Each row has a name. After each piece below comes the name of the row it's from, unless a question asks for something else. Each question is about the rows just above it.

Columns, left to right: V J R X A S
[-2.27 9.43 -0.05 -0.20 0.69 1.26] = Lavo
[0.25 2.26 -1.87 -0.44 0.00 0.00] = Vame
[-2.27 9.43 -0.05 -0.33 0.00 0.00] = dib
[2.37 -2.21 -0.24 0.35 -0.86 -1.20] = Mone
[-2.27 -1.93 -0.05 -0.33 0.00 0.00] = biba
[0.69 0.00 0.00 -0.86] is in which column, read top down? => A
[-0.20 -0.44 -0.33] is in which column, read top down? => X
which: [-2.27 -1.93 -0.05 -0.33 0.00 0.00] => biba
which: [-2.27 9.43 -0.05 -0.20 0.69 1.26] => Lavo
which: [2.37 -2.21 -0.24 0.35 -0.86 -1.20] => Mone

Columns, left to right: W L Y C F H D E B
[1.58 3.04 -0.09 2.74 6.28 -0.83 1.14 -2.07 2.53] = ruzuz
[1.58 3.04 -0.09 2.74 6.28 -0.83 1.14 0.06 3.37] = Nukad
[1.58 3.04 -0.09 2.74 6.28 -0.83 1.14 -2.07 3.67] = sudov
which: [1.58 3.04 -0.09 2.74 6.28 -0.83 1.14 -2.07 2.53] => ruzuz
[3.37 3.67] is in which column, read top down? => B

Columns, left to right: Q T P Z K U
[-1.95 2.14 1.23 3.41 1.17 0.64]  Fidav
[-0.01 1.37 3.88 0.52 -0.82 2.46]  kom
[6.23 1.52 -1.25 5.73 5.43 0.69]  zake
[1.11 0.43 1.08 3.52 7.73 -1.38]  peg
[-4.86 -2.21 5.03 -0.18 3.20 -8.27]  Bori
[3.46 1.40 -1.57 1.33 4.96 -0.80]  pami
[3.49 -4.93 1.23 -4.53 1.13 -5.03]  Nof
[-1.74 -3.47 2.04 -1.47 2.32 -5.56]  funu
which: [6.23 1.52 -1.25 5.73 5.43 0.69] => zake
Which column holds this, read top down? [2.14 1.37 1.52 0.43 -2.21 1.40] => T

Columns, left to right: Toku Mizup lalud dif Difo Gimob Ponaz mopu Rava
[0.86 -3.85 0.40 -0.59 0.54 -2.77 1.62 5.87 -0.15] : nevaz
[-1.33 -2.43 -5.69 3.15 -1.90 0.41 -0.58 4.72 -1.50] : leb
[-1.30 -2.79 -5.46 3.42 -2.07 -0.09 -0.13 5.01 -1.21] : solaf
[-1.26 -2.91 -3.21 1.37 -1.32 -0.54 -0.34 5.11 -1.43] : bod
[-0.04 -0.45 -8.02 1.52 -2.43 1.44 -1.44 3.12 -2.01] : gof
[-1.03 -3.11 -2.96 1.26 -1.37 -0.69 -0.20 5.27 -1.55] : tuz
which: [-1.03 -3.11 -2.96 1.26 -1.37 -0.69 -0.20 5.27 -1.55] => tuz
[-8.02 -2.96] is in which column, read top down? => lalud

Columns, left to right: kibu sobaz popi vevit Gema gik nogi vedar kogam Ketam
[-0.69 -1.91 -2.39 -1.31 2.17 5.99 1.03 0.48 -0.44 -0.86] -> pagol
[-1.37 -1.51 1.10 0.24 -5.31 0.26 -0.11 0.10 0.31 -1.63] -> Mun
[-0.69 -1.91 -2.39 -1.31 2.17 5.99 -0.11 6.56 -1.55 -1.51] -> pota
[-0.69 -1.91 -2.39 -1.31 2.17 -5.36 2.71 -7.83 1.17 2.26] -> vil
[0.79 -1.51 1.10 0.24 -5.31 0.26 -0.11 0.10 0.31 -1.63] -> relo
which: [-0.69 -1.91 -2.39 -1.31 2.17 5.99 -0.11 6.56 -1.55 -1.51] => pota
[-1.55 1.17] is in which column, read top down? => kogam

Columns, left to right: Fov zop Sav fedo Lovaz dibi
[0.49 0.29 -0.04 0.52 0.66 0.09] -> boge
[0.25 0.06 -0.51 -0.49 0.79 -0.48] -> kul
[-1.21 3.00 -1.34 1.71 2.64 2.97] -> vume
[-0.26 1.56 -6.74 2.46 1.34 3.14] -> lipib
[-6.04 -1.05 8.41 4.94 2.69 -5.93] -> Zekis
which: [0.49 0.29 -0.04 0.52 0.66 0.09] => boge
which: [-1.21 3.00 -1.34 1.71 2.64 2.97] => vume
which: [0.25 0.06 -0.51 -0.49 0.79 -0.48] => kul
which: [-0.26 1.56 -6.74 2.46 1.34 3.14] => lipib
Which column holds this, read top down? [0.06 3.00 1.56 -1.05] => zop
Which column holds this, read top down? [0.79 2.64 1.34 2.69] => Lovaz

Columns, left to right: Zepi Torar Bibe mapef med Meteb
[-4.49 -6.22 1.51 -1.07 5.95 2.21] : Lakul
[-2.14 -7.87 0.44 0.16 6.68 -1.53] : luga
[5.22 -4.71 -1.39 2.10 1.07 -6.10] : Bok
[2.53 3.54 -1.51 1.02 -0.21 -7.57] : Kore
[4.40 4.32 -0.92 1.14 -6.43 0.44] : sofo
[3.81 3.67 -0.51 0.94 -7.57 4.32] : mas
[-5.22 8.39 0.91 -2.65 -0.01 0.55] : pep
[7.76 -2.79 -1.08 2.35 -4.83 0.45] : deku
[1.10 -4.36 0.73 0.59 -3.20 9.71] : Miba
which: [4.40 4.32 -0.92 1.14 -6.43 0.44] => sofo
Which column holds this, read top down? [-2.14 5.22 2.53 4.40 3.81 -5.22 7.76] => Zepi
which: [-2.14 -7.87 0.44 0.16 6.68 -1.53] => luga
[3.81 3.67 -0.51 0.94 -7.57 4.32] is in which row? => mas

Columns, left to right: rir rafo panap ronu
[-1.67 0.26 -7.18 -2.35] = gele
[-1.40 1.08 -7.63 -0.38] = gikog
[-1.69 0.98 2.88 -1.12] = kuza
[-3.24 1.06 -4.08 -0.32] = sugun
Which column holds [-7.18 -7.63] top down? => panap
Which row holds [-1.69 0.98 2.88 -1.12]? => kuza
[-0.38 -1.12] is in which column, read top down? => ronu
[-2.35 -0.38 -1.12] is in which column, read top down? => ronu
Which row holds [-1.67 0.26 -7.18 -2.35]? => gele

Columns, left to right: geni pez Sufu Leso
[7.12 -0.95 1.76 0.15] -> velu
[9.44 -1.01 1.85 0.26] -> lat
[8.09 -2.12 1.73 0.01] -> zapo
[7.12 -1.12 1.59 0.68] -> pena
[7.12 -0.95 1.76 -0.06] -> zul
[9.49 -2.90 1.76 0.04] -> Kob
[6.74 -0.10 1.56 0.09] -> pefe
[7.22 -2.89 1.61 -0.07] -> tuput
[8.63 -2.73 1.79 -0.02] -> lav
which: [7.12 -1.12 1.59 0.68] => pena
Which column holds this, read top down? [7.12 7.12 9.49 6.74 7.22 8.63] => geni
Which column holds [-2.12 -1.12] top down? => pez
Which column holds this, read top down? [1.73 1.59 1.76 1.76 1.56 1.61] => Sufu
which: [7.12 -0.95 1.76 -0.06] => zul
which: [9.44 -1.01 1.85 0.26] => lat
[8.63 -2.73 1.79 -0.02] is in which row? => lav

Columns, left to right: Nineg rakud zogen Sesu Tef
[-0.56 0.42 1.62 -2.08 -0.44] = Maf
[-2.93 2.71 -1.20 -1.62 4.44] = Kodid
[7.19 -1.20 -2.58 1.01 1.67] = Vep
[-8.00 -0.19 -5.78 1.71 -4.48] = Bebem
which: [7.19 -1.20 -2.58 1.01 1.67] => Vep
Which row holds [-2.93 2.71 -1.20 -1.62 4.44]? => Kodid

Columns, left to right: deg bena bolim kol zupo kur ripab
[-3.53 2.96 1.16 -1.74 -4.11 4.83 -2.46] -> zolot
[3.18 -3.04 2.03 -0.02 2.38 -3.28 2.84] -> taf
[4.95 0.78 3.26 2.08 2.31 -4.00 4.55] -> refir
[4.99 -0.02 1.51 2.16 3.50 -3.27 3.96] -> div
[5.17 -2.05 0.94 4.78 4.91 -8.45 4.31] -> Fof
[5.17 -2.05 0.94 4.78 -0.98 -8.45 4.31] -> Dap
[-3.53 2.96 -0.63 -1.74 -4.11 4.83 -2.46] -> Fek
[5.17 -2.05 0.94 4.78 -2.30 -8.45 4.31] -> gorab
Where do [5.17 -2.05 0.94 4.78 4.91 -8.45 4.31] appear? => Fof
The row with [4.99 -0.02 1.51 2.16 3.50 -3.27 3.96] is => div

Columns, left to right: solun lib bipa Sed voko som menas
[-1.28 -0.72 -4.39 -3.69 2.35 1.42 4.07] = Rikab
[0.76 0.39 -1.33 -3.20 1.18 4.69 5.81] = rugu
[-1.28 -0.72 -4.39 -3.69 6.75 1.42 4.07] = vok
[3.61 0.15 2.95 1.57 -4.49 1.47 0.08] = Nolif
[3.61 0.15 2.95 2.21 -4.49 1.47 0.08] = dem
which: [3.61 0.15 2.95 1.57 -4.49 1.47 0.08] => Nolif
Which column holds [-3.69 -3.20 -3.69] top down? => Sed
Which row holds [-1.28 -0.72 -4.39 -3.69 6.75 1.42 4.07]? => vok

Columns, left to right: nivi Mes fel Zetur bano nov pili Kema
[0.65 1.17 0.76 -1.43 4.43 1.69 -0.55 1.68] : favi
[1.83 -1.32 0.46 1.21 -2.77 -4.92 3.08 4.38] : bevu
[-2.79 -2.30 -0.71 1.39 -4.99 -1.41 4.36 3.55] : tad
[1.83 -1.32 0.46 1.21 -2.77 -4.92 3.08 3.76] : kifi
[7.56 1.61 4.63 -0.91 6.86 -1.42 -5.92 -6.19] : paguk
which: [-2.79 -2.30 -0.71 1.39 -4.99 -1.41 4.36 3.55] => tad
Which column holds [4.43 -2.77 -4.99] top down? => bano
Which column holds this, read top down? [-0.55 3.08 4.36 3.08] => pili
which: [1.83 -1.32 0.46 1.21 -2.77 -4.92 3.08 4.38] => bevu
The row with [0.65 1.17 0.76 -1.43 4.43 1.69 -0.55 1.68] is => favi
Which column holds this, read top down? [-1.41 -4.92 -1.42] => nov
Where do [7.56 1.61 4.63 -0.91 6.86 -1.42 -5.92 -6.19] appear? => paguk

Columns, left to right: takog zegi Nuz Mur Nef biva
[-0.97 0.41 -6.20 0.02 -0.80 -7.12] : lubur
[0.46 -0.27 3.49 0.49 -8.41 -1.15] : Kebas
[-0.10 -0.21 -0.19 0.52 -0.50 -1.61] : rulu
[0.58 -0.58 2.70 0.27 4.49 1.94] : Lodo
[-1.00 0.52 4.37 -0.17 5.17 3.51] : busi
[-0.05 0.29 1.27 -0.44 2.68 -4.86] : soz
[0.58 -0.78 -7.33 0.32 3.25 4.76] : dag
[-0.10 -0.21 -0.19 0.52 -0.50 -4.86] : Reda
[0.58 -0.58 2.70 0.27 4.49 -4.51] : guf
[-0.07 0.29 1.06 0.18 1.94 2.20] : Bet
Where do [0.58 -0.58 2.70 0.27 4.49 1.94] appear? => Lodo
Which column holds [-0.19 2.70 4.37 1.27 -7.33 -0.19] top down? => Nuz

Columns, left to right: Zefo zevi bada Porat rifez Vepo Vuzo kaz
[-2.13 -1.06 -2.04 -2.44 0.22 1.53 -2.29 -1.52]  bube
[0.74 1.58 -2.08 -3.14 2.31 1.56 -0.56 2.67]  Mobu
[2.38 2.46 1.36 -0.49 5.36 -5.66 4.30 6.90]  gak
[3.38 2.05 4.73 3.14 3.78 -5.68 6.19 4.60]  roso
[-1.14 2.60 -4.91 -9.18 6.88 -2.36 0.17 6.25]  Zimig
[-0.54 0.11 -0.97 -1.29 2.39 -0.25 0.80 1.97]  bef
[-0.42 -1.34 0.44 1.99 -1.95 -0.01 0.66 -1.31]  Fip
[1.59 -2.58 6.82 8.87 -5.05 -0.38 1.26 -5.75]  veru
[0.22 2.31] is in which column, read top down? => rifez
[-5.66 -5.68] is in which column, read top down? => Vepo
[-5.66 -5.68 -2.36] is in which column, read top down? => Vepo
Which column holds this, read top down? [-3.14 -0.49 3.14 -9.18 -1.29 1.99 8.87] => Porat
Which row holds [-0.54 0.11 -0.97 -1.29 2.39 -0.25 0.80 1.97]? => bef

Columns, left to right: Rutim Zuga tar Veva sogok tebo
[1.17 1.78 -3.74 -4.08 -5.90 6.34] -> Zuzi
[-2.81 -0.28 -0.52 -1.03 0.18 2.71] -> litav
[1.17 1.78 -3.74 -4.08 -5.90 -4.16] -> rata
[1.17 1.78 -3.74 -4.08 -5.90 -2.24] -> Rit
[0.61 -7.19 -3.62 -3.60 -4.81 -3.52] -> Vir
[1.17 0.61] is in which column, read top down? => Rutim
[1.78 -7.19] is in which column, read top down? => Zuga

Columns, left to right: kab sidep ved nur mana
[4.13 -0.51 -1.75 0.18 0.54]  kep
[-4.28 0.87 -2.29 -8.68 1.54]  Bunur
[3.17 -7.59 1.08 -4.71 1.75]  gop
[-0.79 -0.27 -2.57 -1.01 0.65]  kize
[0.10 -7.59 1.08 -4.71 -1.79]  silom
[0.10 -7.59 1.08 -4.71 1.75]  roru
[-7.59 -0.27 -7.59 -7.59] is in which column, read top down? => sidep
[4.13 -4.28] is in which column, read top down? => kab
Which row holds [-0.79 -0.27 -2.57 -1.01 0.65]? => kize
[0.10 -7.59 1.08 -4.71 1.75] is in which row? => roru
Which column holds this, read top down? [-0.51 0.87 -7.59 -0.27] => sidep

Columns, left to right: bomur moga loza vibi
[0.31 0.72 6.71 -3.11] -> kapi
[0.31 5.05 -1.01 -8.35] -> nulab
[0.31 5.05 -1.01 4.76] -> favir
Where do [0.31 0.72 6.71 -3.11] appear? => kapi
Which column holds this, read top down? [6.71 -1.01] => loza
The row with [0.31 5.05 -1.01 -8.35] is => nulab

Columns, left to right: Gero Zav fipan muziv defep
[1.18 9.75 -2.08 0.49 0.40]  potel
[-0.16 -0.23 -0.15 0.10 0.02]  dit
[-0.44 -0.01 2.27 -0.07 0.32]  Rine
Which column holds this, read top down? [-2.08 -0.15] => fipan
Which column holds [0.49 0.10] top down? => muziv
[-0.16 -0.23 -0.15 0.10 0.02] is in which row? => dit
Which column holds [0.40 0.02] top down? => defep

Columns, left to right: Seg Rovok Zan dovo
[5.57 -1.57 5.91 6.17] = Lom
[3.17 5.07 -5.59 7.14] = Sado
[-3.51 -4.39 4.40 -7.11] = Ruto
[4.70 1.23 1.56 6.69] = kavi
[0.24 8.08 1.78 4.98] = taves
[-7.11 6.69] is in which column, read top down? => dovo
[-1.57 5.07 -4.39 1.23] is in which column, read top down? => Rovok

Columns, left to right: Fopib fuz puzu veg ruf Dutim tuno Ritav Gagot vutu
[-4.59 1.35 5.51 -4.92 -3.87 0.37 -0.05 1.25 -4.51 1.18] : ledi
[4.81 -7.63 4.90 -5.51 -1.79 -6.35 5.34 -2.97 -3.32 -3.21] : ful
[-0.62 -1.22 -4.69 0.87 -1.20 -1.45 5.31 -3.01 2.97 -4.07] : muz
[1.58 -0.10 1.95 -0.98 0.66 -1.66 4.37 2.46 -0.49 2.04] : Bol
[1.79 -0.25 -2.78 0.76 3.48 0.39 -6.44 -3.82 0.90 3.17] : nupor
Which row holds [1.58 -0.10 1.95 -0.98 0.66 -1.66 4.37 2.46 -0.49 2.04]? => Bol
which: [1.79 -0.25 -2.78 0.76 3.48 0.39 -6.44 -3.82 0.90 3.17] => nupor
Which column holds this, read top down? [-2.97 -3.01] => Ritav

Columns, left to right: Gulus pugu Toteg zuk
[-0.09 6.55 1.06 -0.74] : zemet
[1.91 0.95 -8.17 -2.51] : banab
[0.79 2.01 0.94 2.05] : Sok
[-0.68 -5.55 1.55 -0.11] : Mibas
[-0.06 -4.49 1.44 2.32] : lep
[-2.32 -9.56 1.34 2.53] : koz
[-1.75 5.31 1.13 0.02] : Zin
[-0.53 -2.12 -2.61 1.37] : rer
[0.42 -1.41 -3.62 -1.65] : bapo
Which column holds [6.55 0.95 2.01 -5.55 -4.49 -9.56 5.31 -2.12] top down? => pugu
The row with [-1.75 5.31 1.13 0.02] is => Zin
[1.91 0.79 -0.68 -0.06 -2.32 -1.75 -0.53 0.42] is in which column, read top down? => Gulus
[-5.55 -4.49] is in which column, read top down? => pugu

Columns, left to right: Rufi Zug Lol kabof
[5.69 -4.12 -2.26 -1.08] : vatev
[0.64 -5.81 7.08 -0.18] : Birav
[-0.53 0.78 -0.16 -0.28] : pag
[7.57 1.20 -4.05 -4.03] : Padut
[7.57 1.20 -4.05 1.19] : mivu
[7.57 1.20 -2.53 -4.03] : Zazim
Which column holds this, read top down? [-0.16 -4.05 -4.05 -2.53] => Lol
[5.69 0.64 -0.53 7.57] is in which column, read top down? => Rufi
Which column holds this, read top down? [5.69 0.64 -0.53 7.57 7.57] => Rufi

Columns, left to right: vuba Fuf nomu sozo vak Mizaz
[-3.03 -0.36 -2.01 -2.16 1.47 -3.29] -> Kiti
[-3.03 -0.36 -2.01 -2.16 3.80 -0.59] -> Palo
[4.90 -0.36 -2.01 -2.16 1.47 -3.29] -> Dezog
[-3.03 -0.36 -2.01 -2.16 0.76 -0.38] -> seso
The row with [-3.03 -0.36 -2.01 -2.16 0.76 -0.38] is => seso
Which column holds this, read top down? [1.47 3.80] => vak
Which row holds [-3.03 -0.36 -2.01 -2.16 1.47 -3.29]? => Kiti

Columns, left to right: lidu nekep livu rafas ger
[3.40 -4.35 3.55 0.05 -4.02] -> buk
[0.05 -7.06 3.53 5.03 2.74] -> kopep
[0.08 2.41 4.16 1.37 2.82] -> Dumab
[3.40 -4.35 3.55 0.05 -4.02] is in which row? => buk
Which column holds [0.05 5.03] top down? => rafas

Columns, left to right: tupod neput Rufab zalil ser nen riv tomon podo
[1.63 9.60 0.00 2.23 -8.99 6.42 -2.60 -3.41 -4.07]  moz
[-3.07 -3.67 -6.86 -8.88 -4.35 -4.72 2.10 0.04 -7.31]  nilov
[3.89 4.67 -6.10 -7.99 -3.63 -4.26 -4.75 -0.93 0.07]  raf
The row with [1.63 9.60 0.00 2.23 -8.99 6.42 -2.60 -3.41 -4.07] is => moz
which: [3.89 4.67 -6.10 -7.99 -3.63 -4.26 -4.75 -0.93 0.07] => raf
which: [-3.07 -3.67 -6.86 -8.88 -4.35 -4.72 2.10 0.04 -7.31] => nilov

Columns, left to right: buzib luni mumul sinef nek Befi zuz Rolu bitur kesit
[4.64 -7.42 1.45 1.10 -0.61 -9.41 1.75 -0.58 2.73 0.59] : fevi
[1.15 3.36 -2.14 0.37 -0.63 -1.05 0.83 0.50 -5.42 1.07] : Taga
[1.71 -2.22 -5.08 1.26 0.10 -0.02 1.77 0.85 2.42 1.36] : Bizak
[4.64 -7.42 1.45 1.10 -0.61 -9.41 0.45 -0.58 2.73 0.59] : Seni
[-1.95 5.47 1.18 0.32 0.12 6.19 -1.57 -1.97 5.95 0.64] : kiku
[-1.12 -4.29 0.14 -0.68 -1.16 4.22 0.77 0.52 -1.71 -0.03] : lalus
[-3.43 -7.21 2.27 -0.37 0.18 5.00 -2.91 -0.84 -0.15 -0.01] : Baz
Which column holds [5.95 -1.71 -0.15] top down? => bitur
Which column holds this, read top down? [1.75 0.83 1.77 0.45 -1.57 0.77] => zuz
Where do [-1.95 5.47 1.18 0.32 0.12 6.19 -1.57 -1.97 5.95 0.64] appear? => kiku
Which column holds [-0.02 -9.41 6.19 4.22 5.00] top down? => Befi
Which column holds [0.32 -0.68] top down? => sinef

